Each row has a name. After each piece below comes the name of the row it's from, unless a question asks for something else. Each question is about the rows just above it.

[123 141 143 144] : q_169
[130  97  92  93] : q_916
[129 158 167 165] : q_643
[141 143 143  68] : q_785
[158 129 125 125] : q_145
Which row holds this, read backwards? [167 158 129]  q_643
which: [129 158 167 165]  q_643
Which row holds this, read backwards? [144 143 141]  q_169
[125 125] is which row, read backwards?  q_145
Which row holds this, read backwards? [125 125 129]  q_145
The row with [123 141 143 144] is  q_169
Which row holds this, read backwards? [143 141 123]  q_169

[163 120 137 157]  q_308
[181 120 137 161]  q_507
[168 120 137 159]  q_111
[173 120 137 160]  q_729
[171 120 137 160]  q_189
[185 122 137 162]  q_875
[177 120 137 161]  q_696
Which row holds [157 137] read backwards?  q_308
[168 120 137 159] is in which row?  q_111

[145  94 143 144 114 114 154 144 129 112 134] -> q_468
[144  98 140 143 115 115 150 146 129 114 136] -> q_982
[148  85 150 147 112 110 163 140 126 109 132] -> q_250
[150  81 154 148 110 108 168 138 126 132 109] -> q_63
[145  99 137 142 114 115 148 150 127 118 138] -> q_444
[ 97 142 143 114 115 115 149 148 128 116 137] -> q_886
[144  97 142 144 114 114 152 145 129 113 135] -> q_241
[152  77 161 150 108 107 174 135 124 101 129] -> q_168
[145  92 145 145 113 112 156 143 128 111 134] -> q_331
[146  88 147 146 113 111 159 142 127 110 133] -> q_362
Which row holds [108 150 161  77 152] read backwards?  q_168
[132 109 126] is which row, read backwards?  q_250
Which row holds this, read backwards? [128 148 149 115 115]  q_886
Which row holds [132 126 138 168 108 110 148 154  81] read backwards?  q_63
Which row holds [114 144 142  97] read backwards?  q_241
Which row holds [111 113 146 147] read backwards?  q_362

[141  76 135 125 167 117 125 175 109 115] -> q_869
[162 144 118  88 175 127 135 116 141  78] -> q_706
[107 149 141 134 159 102 135 149 135 115] -> q_378
[162 144 118  88 129 127 135 116 141  78] -> q_307
which: [162 144 118  88 129 127 135 116 141  78]  q_307
[135 149 135] is which row, read backwards?  q_378
Which row holds [127 129  88 118 144] read backwards?  q_307
[149 107] is which row, read backwards?  q_378
Which row holds this, read backwards? [135 127 129  88 118 144 162]  q_307
Where do [162 144 118  88 175 127 135 116 141  78] appear?  q_706

[110  98 134 142 130 110 141 106 132 128 117 118 123 135 125 114 122 121
 121 111 126 135 111 114 136] : q_993
[125  93 112 128 121 127 120 124 109 109 122 120 136 108 145 117 125 124
 125 117 146 114 135 111 121] : q_51
[124  76 142 130 134 132 121 115 144 122 119 130 121 127 134 117 116 126
 134 109 151 129 131 101 127] : q_74
[134 130 142] is which row, read backwards?  q_74
Which row holds [111 135 114] read backwards?  q_51
[134 126 116] is which row, read backwards?  q_74

[118 128 140 175  96] : q_202
[141 143 120  87 124] : q_149
[118 128 146 175 128] : q_615
[126 111 134 146 130] : q_475
[118 128 140  87 124] : q_912
[111 126 135 186 110] : q_929
which: [111 126 135 186 110]  q_929
which: [118 128 140  87 124]  q_912
which: [141 143 120  87 124]  q_149
Which row holds this, read backwards? [186 135]  q_929

[123 121 159 128 129 130 148 140 137 126 120 159 123 120 119 132  90 122
 128 135 144 112 128 141 118 126 123 147 129 106 111 137 113 126]  q_501
[127 123 136 132 118 127 117 136 118 121 135 147 129 133 129 133 132 125
 123 110 118 142 106 110 125 129 129 130 137 123 128 126 121 122]  q_197
[135 139 116 118 112 142 151 134 135 126 116 121 131 124 135 126 129 134
 124 146 129 121 143 128 133 125 126 121 127 127 127 125 144 125]  q_238
[153 110 117 128 126 157 118 122 133 136 131 100 145 112 142 115 152 122
 108 123 124 159 128 120 140 131 145 117 117 121 131 112 123 127]  q_312
[122 128 153 118 157 126 110 117 136 133 141 135 114 147 119 137 131 131
 146 118 123 119 121 129 120 127 120 132 135 147 136 136 129 131]  q_757
[139 139 116 118 112 142 151 134 135 126 116 121 131 124 135 126 129 134
 124 146 129 121 143 128 133 125 126 116 127 127 127 125 144 125]  q_910
[107 111 143 151 174  96  98 100 120 146 143 111 121 122 116 118 119 116
 141 120 147 125 131 161 123 132 138 145 111 136 131 135 101 142]  q_7
Which row holds [110 126 157 118 153 128] read backwards?  q_757
Which row holds this, read backwards? [128 159 124 123]  q_312
Which row holds this, read backwards? [133 136 117 110 126 157 118 153 128 122]  q_757

